Each row below holds a small network's activations on one input, seen along a few directions.
In each table, some parts of the input vary, and every possible input appears once, in random order.
Descriptions start from the smaller parts, as in this example, which fits no table here: values(3) and (point or line(9) or (line(4) and ring(8))).
Shared parts are said once, and a part with two or three values counts as separate values.

Other details of the inputs shift rows strongly along three fixed directions, in all tables alike. That doesn't count.

Rows:
row 1: [12 2 41 13 37 38 -21 -9 33 -41 -11 -53]
row 2: [-22 32 30 18 1 17 -38 16 -20 -10 -12 -7]
row 3: [0 -30 2 -6 -17 0 2 15 9 -18 1 -31]
row 4: [2 2 -20 -3 -3 -53 35 -34 10 11 -8 26]
row 5: [-16 22 11 8 -8 16 -30 20 -18 -4 -2 -8]
row 6: [23 33 10 -14 -3 -77 -15 -33 -46 -48 26 32]
row 7: [24 -18 -33 -11 11 -36 5 -14 -16 2 41 35]
row 8: [23 23 3 -11 3 -78 -6 -41 -34 -41 21 44]
row 9: [7 11 8 -8 16 103 -18 26 25 25 4 -61]
row 10: [3 -16 -42 -11 -16 2 24 -2 6 31 -5 -11]
row 11: [12 -2 -39 -50 -61 -7 5 38 -28 16 47 -30]
row 12: [9 4 -29 -13 -14 -33 17 -11 -11 15 13 -8]
row 13: [9 -49 -39 -27 -36 -10 15 32 6 -2 40 -33]
row 14: [19 -17 -33 19 53 -15 59 -52 69 39 -3 47]
row 15: [-10 -55 7 34 33 10 35 -2 62 17 -15 27]
row 16: [44 -55 -75 -27 29 12 23 -4 30 21 60 26]
row 17: [-9 -21 18 30 49 57 0 -18 28 2 -51 36]
row 18: [0 -17 -38 -14 -17 -1 23 -5 5 26 -7 -12]
row 19: [-6 -11 27 5 -1 -18 1 -8 9 -34 -18 -12]
row 20: [11 -6 -45 -25 -27 -10 13 6 -15 21 19 -30]
row 21: [-1 24 5 -19 -28 53 -37 25 -41 -3 -21 -96]
row 22: [-6 5 3 17 34 53 -23 10 29 9 -1 -8]
row 23: [-9 -24 -15 32 37 25 39 -23 45 52 -38 29]
row 24: [-17 66 70 26 16 -11 -54 -9 -35 -38 -24 -11]
row 25: [14 -45 -51 -6 11 -13 29 -12 18 20 20 59]
row 26: [-8 -6 -34 -19 -33 -44 -1 14 -15 4 27 21]
row 27: [21 16 -2 -12 5 -81 2 -43 -26 -38 19 53]
row 28: [-28 -23 -12 27 12 26 14 19 32 35 -16 54]
row 29: [-20 26 44 31 18 27 15 -6 25 15 -39 34]
row 30: [10 63 69 18 32 -5 -53 -36 -43 -63 -26 -2]
row 31: [-4 13 8 -23 -30 47 -18 35 -20 7 0 -49]
row 32: [-6 25 20 -14 -19 65 -30 37 -27 7 -3 -63]
row 33: [4 57 32 -17 -25 -93 8 -29 -30 -29 16 27]
row 34: [-19 -28 40 42 31 25 18 -3 51 -8 -44 16]
row 35: [9 7 -32 -35 -44 -6 9 29 -22 23 45 -20]
row 36: [-19 -32 36 39 30 34 16 1 48 -5 -43 9]
row 37: [11 64 27 -7 -14 -82 -7 -43 -42 -41 -6 -5]
row 38: [7 -40 -27 -28 -35 -33 14 15 0 -17 27 -23]
row 39: [-10 57 59 -3 -11 -4 -22 -7 -27 -27 -25 -19]
row 40: [-8 70 77 14 9 10 -34 -7 -28 -22 -23 -30]
row 41: [-3 -20 -52 -25 -43 -21 -2 31 -16 15 38 6]
row 42: [0 -22 9 -14 -24 33 -23 37 -11 -23 10 -76]
row 43: [-1 -11 27 22 16 -65 27 -35 29 -30 -13 40]
row 44: [9 21 29 4 22 29 -42 -8 -36 -31 -9 -14]
row 45: [-12 15 22 23 20 16 22 -6 24 34 -13 35]
row 46: [-10 6 -3 -9 -19 44 -46 44 -33 5 10 -53]
row 47: [9 -3 -32 -11 -8 -25 17 -9 -7 24 12 -13]
row 48: [-4 -17 -49 -24 -42 -20 -5 31 -17 14 36 4]
row 49: [-20 -29 -39 12 -6 -8 26 18 25 38 9 63]
row 50: [6 -38 -21 2 25 68 -12 17 1 20 2 -3]
row 51: [8 -2 -37 -42 -55 -5 10 39 -23 23 46 -22]
row 52: [9 18 29 23 37 -22 -5 -39 -3 -27 -19 59]
row 53: [-18 -13 6 34 34 52 24 -19 41 36 -64 11]
row 54: [-1 -5 38 28 25 -56 17 -30 26 -28 -8 26]
row 55: [-28 -25 -9 8 -7 73 -22 43 7 24 -22 -17]
Description of these inputs: values(5) and (point or (values(2) and line(5))).
Q: The inputs of row 10 and row 43 match in every part but the values(5) part. If row 37 is changed in the same way as row 10 into row 43, which row does it become?
A: row 34
Q: The inputs of row 53 and row 3 match in every part but the values(5) part. If row 21 is changed in the same way as row 53 into row 3, which row does it become?
A: row 36
Q: Which other rows does row 9 become when the values(5) part takes its other values? List them by row number.
A: row 1, row 14, row 16, row 22
Q: List by row number the other rows that have the values(5) part in common with row 11.
A: row 9, row 29, row 31, row 32, row 33, row 35, row 39, row 40, row 45, row 51
Q: Which other rows does row 32 become when the values(5) part takes its other values? List them by row number.
A: row 2, row 12, row 42, row 44
Q: Which other rows does row 15 become when the values(2) part takes its other values? List them by row number.
A: row 54
